Each row below holds a small network's activations on one input, seen along a few directions.
Each table varies a few parts of the input and shows all the possible inputs, shuffled.
A made-up example of a description, with smaller parts first: ring(8) and (point or ring(11) or (values(3) and line(4))).
Shared parts are said once, and a part with two or three values counts as separate values.
In the rows, 128 means zero.

Other details of the inputs vary at random and push rows far along two fixed directions, the same in every table; ignore that.

A family of inputs:
R1: [115 158 138  82 122 116 100 142 127 128 166  87]
R2: [181 122 138 119 177 150 126  92 103  78  94 227]
R3: [ 55  42  37 186 148 167 150 178 103 210  56  60]
R4: [110  94 119 143 137 155 165 133 136 100  94 162]
R5: [133 169 131 130  87 105 121 148 120 151 152  94]
R6: [151 115 151 116 164 158 142 122 104  83  68 200]
R7: [130 152 148  95 109 110  58 126 149 126 172  97]
R8: [154 147 136 129  89 114  76 122 132 157 197 107]
R9: [184 128 199 129 134 122 140 100 110  61 115 208]
R10: [148 111 123 130 139 115 115 111 139 141 148 117]
R11: [122 149 117 125 122 119 168 122 142 114 112 154]
R12: [123 166 165 113 113  92 110 121 145 150 182  86]
R13: [143 135 141 138 104 147 124 140 124 145 134 115]
R14: [135 172 156 114 100  71 111 135 146 132 171  88]
R15: [140 107 129 156 146 152 154  99 126  67  97 207]
R16: [126 119 140 134 149 146 185 105 107  81  96 212]
R17: [146 136 156 104  92  99  90 102 150 142 170  85]
R18: [ 77  89  50 165 156 178 182 179 105 185  86  54]
R19: [ 76 113  66 129 166 133 147 179 121 150  72  80]
R20: [111 134 120 123 106 110  94 104 172 160 178 120]
Each input here is: values(4) and line(5).
Q: The inputs of R5 and R3 match in every part but the line(5) part. If R11 is changed in the same way as R5 into R3, which row does it become?
A: R15
Q: Which other rows does R20 become when the values(4) part takes its other values? List them by row number.
A: R2, R8, R10
Q: Which other rows does R9 become when the line(5) part takes its other values? List them by row number.
A: R10, R12, R14, R17

A family of inputs:
R21: [130  95 129 140 148 140 152 106 130 103  95 159]
R22: [113 126 114 115 123  94  86 146 160 175 163  45]
R23: [106 137 110 100 111 124  73 155 153 178 157  53]
R24: [168 154 168 107 135 124  98 105 119  97 151 164]
R25: [104  60  98 154 178 166 178 130 116 118  65 159]
R26: [200 176 226 100 105 120 102  65 134  45 177 233]
R27: [197 172 199 127 100 126 112  91 108  84 170 196]
R28: [111  80  85 177 154 175 168 149  90 135  59 140]
R29: [ 99 178 139 121  85  99 135 166 133 169 155  50]
R30: [113 134  97 117 112 135 113 138 141 151 140 115]
R31: [ 98 137 111 109 113 116  71 148 147 171 159  49]
R32: [119 132 130 131  96 116 106 141 136 175 178  66]
R33: [106  76  63 160 173 150 181 129 108 129  63 147]
R34: [115 131 126 104 124 108  87 138 143 165 169  65]
R35: [147 104 121 135 168 135 141 116 106 107  85 152]
R36: [ 88 182 118 100  96  88 134 157 144 150 161  70]
R37: [135  79 101 175 158 158 180 129  92 125  64 149]
R38: [140 109 107 146 150 122 156 118 123 112 107 169]
R39: [155 103 129 166 141 133 159 126 109 120 100 156]
R40: [ 90 177 134  95 118  91 115 163 143 166 143  46]
R41: [207 186 205 100 107 101 111  65 115  56 184 241]
R42: [161 162 162 120  82 129  96 124 130 132 167 132]
R43: [ 70 161 133 100  96  99 129 163 166 158 155  42]
R44: [111  72  95 148 165 183 167 138 120 112  52 171]
R45: [104  53  87 166 179 153 181 136 129 123  55 146]
R46: [ 88 142  93 116  96 114  88 143 153 171 172  64]
R47: [112  89  77 155 175 165 175 130 102 120  73 173]
R48: [196 177 224 102  96 120  93  67 132  40 167 234]
Q: The inputs of R47 and R24 match in every part but one. If R36 is changed in the same way as R47 into R24, which row does it become?
A: R40
Q: Describe the family of inputs behind these rows.
A: values(4) and (point or line(6))
Q: Which other rows does R21 become when the line(6) part takes its other values? List them by row number.
A: R25, R26, R44, R45, R48

A family of inputs:
R49: [122 185 153  85  85 103  92 119 165 115 170 122]
R50: [127 141 118 126 124 146 112 148 119 139 104 113]
R51: [143 126 129 133 142 138 130 134 104 115  86 141]
R52: [150 146 169 111 139  97 138 108 143  85 131 171]
R53: [124 114 101 147 160 169 167 130  87 116  82 180]
R54: [119 121 135 142 105 132 135 121 127 138 149 117]
R55: [152 114 140 154 122 149 160 120 115 100 107 192]
R56: [141 129 120 135 143 122 140 119 109 121 127 140]
R57: [ 77 136 103 110 126 135 131 147 151 140 129  96]
R58: [130 159 151 100 112  89 111 111 157 109 151 120]
R59: [177 157 185 112 129 108 106 116 121 109 150 137]
R60: [120 133  94 124 117 126 122 145 132 156 131 107]
R61: [142 155 166 112 118 111  95 125 121 138 160  95]
R62: [143 151 160 132  80 108 110 113 141 122 174 128]
R63: [103 123 122 117 147 115 145 127 139 117 118 115]
R64: [114  63  97 111 163 151  79  98 168 121 130 142]
R65: [131 143 140 136  90 140 124 122 136 129 158 132]
R66: [152 149 167 135  88  99 112 107 142 118 175 128]
R67: [103 157 142 101 118 129 124 125 142 117 146 133]
R68: [130  98 124 156 132 129 156 128 133 139 125 118]
R69: [113 126 119 126 134 134 117 151 117 149 120  83]
R70: [115 105 120 147 117 151 153 135 126 143 127 129]
R71: [119 139 122 123 129 151 115 150 115 141 117 106]
R72: [158  83 136 127 110 145  51  75 169 127 187 147]
R73: [137 113 106 151 157 141 160 128  91 107  85 176]
R74: [141  96 111 159 130 158 170 127 115 112  82 179]
R75: [148 129 131 125 137 145 129 141 111 119  91 148]
R76: [116 104 111 141 155 125 129 160 124 161 100  78]
R77: [178 117 164  94 122 134  15  84 156 119 188 139]
R78: [ 96 122  95 129 128 127 125 145 119 169 141  79]
R79: [166 152 140 125 122 117 125 106 108  98 127 177]
R80: [138 130 123 130 137 110 130 127 126 142 146 114]
R81: [115 124 125 112 148 138 158 130 131 100 104 163]
R82: [110 137 126 122 129 152 114 150 114 151 122  99]
R83: [166 166 154 110 102  83  95 110 143 132 178 119]
R84: [ 99 134 115 109 124 112 128 132 150 126 120 108]
R85: [154 167 157 106 105 118 109 114 121 123 177 153]
R86: [129 112 130 151 114 113 136 131 146 148 143 103]
R87: [121 123 120 153 106 149 142 133 128 127 122 144]
R88: [102 108 121 128 163 130 164 123 124 111  96 139]
R89: [146 113 126 147 165 139 164 112  87 104  96 178]
R90: [120 130 122 123 128 137 114 159 124 150 118  99]
R91: [153 153 134 132 127 139 134 118 104  98 121 191]
R92: [104 108 112 128 163 141 169 128 119  97  82 158]
R93: [100 121 107 130 131 129 112 163 123 164 115  64]
R94: [139 159 162 103 109 127  94 137 125 142 162 107]
R95: [130 150 116 120 105  94 101 126 140 153 163  86]
R96: [107 104  83 146 149 115 141 151 129 168 119  85]
R97: [113 113 130 127 164 142 171 117 110  88  83 179]
R98: [ 96 104 111 150 112 125 135 135 139 171 149  66]
R99: [111 126 118 130 154 151 164 131 120  88  77 186]
R100: [110 127 105 143  91 140 125 138 145 153 134 102]
R101: [120 141 106 128 126 143 130 136 117 136 132 131]
R102: [172 148 172 124 141 125 124 111 101  90 120 162]
R103: [138 124 149 118 159 116 158 113 133  89 109 167]
R104: [114 106 117 137 170 129 170 125 121  95  73 162]
R105: [125 113 124 123 157 113 157 123 142 106  91 147]
R106: [ 80 111 112 116 146 111 139 144 156 160 132  69]
R107: [149 166 131 117 104 125 110 117 123 118 144 155]
R108: [159 156 169 121  82 123 117 110 139 114 180 152]
R109: [167 138 169 142 109 120 137  96 122  95 151 167]
R110: [103 114  86 137 138 134 138 146 115 154 121  97]
R111: [152 165 166 101 108 124  95 134 127 126 159 120]
R112: [127 126 121 129 134 120 113 143 125 146 109  85]
R113: [155 142 163 135  98 124 130 104 125 103 157 158]
R114: [120 103 129 151 122 125 144 128 138 157 144  98]
R115: [124 121 135 128 145 123 120 145 123 158 128  82]
R116: [135 100 117 157 125 122 150 127 139 140 114 120]
R117: [134 134 145 143 105 152 141 115 119 117 138 161]
R118: [139 120 113 147 151 124 147 125 104 118 106 151]
R119: [ 66 118  98 107 130 130 135 157 154 164 133  72]
R120: [167 113 141 142 165 134 147 126 102 105  71 165]
R121: [150 127 145 138 150 129 131 130 103 110  96 142]
R122: [125 165 155  92 105 104 111 126 157 111 162 136]
R123: [128 140 114 124 119 124 122 140 126 142 142 128]
R124: [ 96 115 111 130 140 141 122 156 114 164 114  71]
R125: [113  55  60 132 157 157  66 113 152 169 144 101]
R126: [125 141 128 128 128 146 115 149 114 133 110 122]
R127: [118 135 122 108 131 126 142 130 143 108 108 152]
R128: [ 91 117  75 127 125 134 125 163 133 184 140  65]
R129: [125 111 115 152 108 133 141 126 131 133 117 125]
R130: [130 116 119 138 151 122 144 127 115 144 129 123]
R131: [135 115 125 153 111 121 139 118 136 130 125 122]
R132: [121 164 157  97 107  96 109 118 151 107 159 127]
Q: Describe the family of inputs behind these rows.
A: values(4) and (point or (line(4) and line(5)))
Q: The inputs of R95 and R112 match in every part but the values(4) part. If R123 is changed in the same way as R95 into R112, which row does it become?
A: R90
Q: The inputs of R122 and R55 match in every part but the values(4) part. If R88 is changed in the same way as R122 into R55, which row does it become?
A: R98
Q: Which other rows does R106 become when the line(5) part takes its other values? List them by row number.
A: R67, R88, R97, R119
Q: Which other rows does R127 become when the values(4) part takes its other values? List them by row number.
A: R60, R74, R75
Q: Which other rows does R97 become when the line(4) part takes its other values? List them by row number.
A: R84, R92, R132
Q: Which other rows does R91 become when the line(4) part takes its other values? List them by row number.
A: R53, R101, R107
